x =
[[125 129 130 122 137 134 117 125 124 140 130 126]
 [140 133 129 136 123 133 136 130 138 127 128 141]
 [141 133 129 136 124 134 135 128 138 130 128 140]
 [123 127 129 122 138 131 116 124 123 139 130 122]
 [129 132 131 133 123 125 144 140 132 117 131 132]
 [121 125 128 124 136 127 119 125 122 135 129 120]
 [135 126 132 150 130 120 144 131 138 124 134 123]
 [120 125 128 122 134 126 120 127 121 132 129 120]
 [140 137 129 125 125 142 125 127 135 136 126 147]
 [120 127 130 119 138 130 117 127 120 137 130 121]
 [123 125 129 125 137 128 119 124 123 137 130 120]
 [130 136 131 127 122 130 142 142 132 118 131 139]
 [123 127 129 121 137 132 117 125 122 138 130 123]
 [139 134 128 131 121 135 132 128 135 128 126 142]
 [131 127 133 146 128 118 149 137 135 117 134 123]
 [127 130 132 138 124 119 151 143 133 112 133 127]]
Rows and columns are counted from 0.
row 0 col 0: 125
row 10 col 11: 120
row 1 col 0: 140
row 8 col 0: 140
row 12 col 2: 129
row 3 col 10: 130
row 1 col 1: 133
row 14 col 9: 117
row 0 col 10: 130
row 7 col 11: 120
row 9 col 10: 130
row 0 col 7: 125
row 8 col 3: 125
row 11 col 11: 139
row 15 col 3: 138
row 8 col 9: 136
row 4 col 7: 140
row 15 col 0: 127
row 6 col 1: 126
row 0 col 6: 117
row 6 col 2: 132
row 7 col 4: 134
row 15 col 8: 133
row 6 col 0: 135
row 0 col 11: 126
row 1 col 4: 123
row 0 col 2: 130
row 10 col 10: 130
row 7 col 7: 127
row 13 col 11: 142
row 11 col 1: 136
row 5 col 1: 125
row 7 col 5: 126
row 0 col 8: 124
row 13 col 10: 126

B =
132  122  141  134  130  120  132  134
124  121  140  130  124  122  127  137
132  118  130  142  143  137  124  119
121  120  140  129  122  124  126  139
110  125  136  121  113  133  121  145
135  149  113  121  130  138  135  123
147  138  120  138  146  134  136  115
136  126  140  134  130  118  135  134
147  133  136  137  138  119  142  129
B[0][-8] = 132
B[:, 7] = [134, 137, 119, 139, 145, 123, 115, 134, 129]
B[4][2] = 136
B[:, 6] = [132, 127, 124, 126, 121, 135, 136, 135, 142]
B[8][-8] = 147
B[:, -7] = [122, 121, 118, 120, 125, 149, 138, 126, 133]
B[1] = [124, 121, 140, 130, 124, 122, 127, 137]
B[6][0] = 147
B[-7] = [132, 118, 130, 142, 143, 137, 124, 119]
B[5][0] = 135
B[0][6] = 132
B[:, -3] = [120, 122, 137, 124, 133, 138, 134, 118, 119]
B[2][-3] = 137
B[-3][-1] = 115
B[7][5] = 118
B[-2][-1] = 134
B[3][3] = 129
B[-4][4] = 130
B[-9][3] = 134
B[-3][3] = 138
B[0][-6] = 141

grid =
[[142 124 122 125 124 127 147 131 116 131 128 121 132 135 126]
 [119 126 121 114 136 128 138 137 123 128 129 129 130 121 129]
 [145 128 125 116 127 125 137 121 133 128 129 134 152 127 124]
 [135 125 128 134 131 134 136 122 126 124 129 146 115 128 129]
 [104 132 140 129 122 130 118 131 131 129 124 130 125 121 128]
 [120 123 138 123 133 123 127 126 129 123 128 124 107 136 134]
 [126 122 141 139 142 124 123 113 125 129 128 135 102 119 131]
 [123 119 130 134 126 131 129 123 127 133 127 134 138 132 128]
 [120 133 133 122 129 129 137 116 119 129 126 129 116 128 132]
 [140 132 132 127 134 128 134 128 134 116 129 116 112 126 132]
 [126 132 119 122 132 129 131 124 113 143 126 126 111 121 127]
 [130 123 121 130 120 124 133 125 131 130 127 136 134 131 130]
 [119 123 121 132 135 125 123 122 141 123 132 125 123 131 124]]
grid[0, 0] -> 142
grid[1] -> [119, 126, 121, 114, 136, 128, 138, 137, 123, 128, 129, 129, 130, 121, 129]
grid[:, 4] -> [124, 136, 127, 131, 122, 133, 142, 126, 129, 134, 132, 120, 135]
grid[3, 4] -> 131
grid[2, 11] -> 134
grid[10] -> [126, 132, 119, 122, 132, 129, 131, 124, 113, 143, 126, 126, 111, 121, 127]
grid[5, 9] -> 123
grid[7, 3] -> 134
grid[5, 8] -> 129
grid[4] -> [104, 132, 140, 129, 122, 130, 118, 131, 131, 129, 124, 130, 125, 121, 128]
grid[0, 6] -> 147
grid[:, 8] -> [116, 123, 133, 126, 131, 129, 125, 127, 119, 134, 113, 131, 141]
grid[12, 12] -> 123
grid[11] -> [130, 123, 121, 130, 120, 124, 133, 125, 131, 130, 127, 136, 134, 131, 130]
grid[12, 2] -> 121
grid[9, 10] -> 129
grid[12, 13] -> 131
grid[11, 6] -> 133
grid[:, 9] -> [131, 128, 128, 124, 129, 123, 129, 133, 129, 116, 143, 130, 123]
grid[5, 7] -> 126
grid[2, 1] -> 128
grid[0] -> [142, 124, 122, 125, 124, 127, 147, 131, 116, 131, 128, 121, 132, 135, 126]
grid[6, 6] -> 123
grid[8, 8] -> 119
grid[11, 4] -> 120
grid[6] -> [126, 122, 141, 139, 142, 124, 123, 113, 125, 129, 128, 135, 102, 119, 131]
grid[1, 11] -> 129
grid[5, 12] -> 107
grid[3, 6] -> 136
grid[1, 6] -> 138
grid[11, 9] -> 130
grid[12] -> [119, 123, 121, 132, 135, 125, 123, 122, 141, 123, 132, 125, 123, 131, 124]
grid[:, 2] -> [122, 121, 125, 128, 140, 138, 141, 130, 133, 132, 119, 121, 121]
grid[12, 14] -> 124
grid[3, 9] -> 124
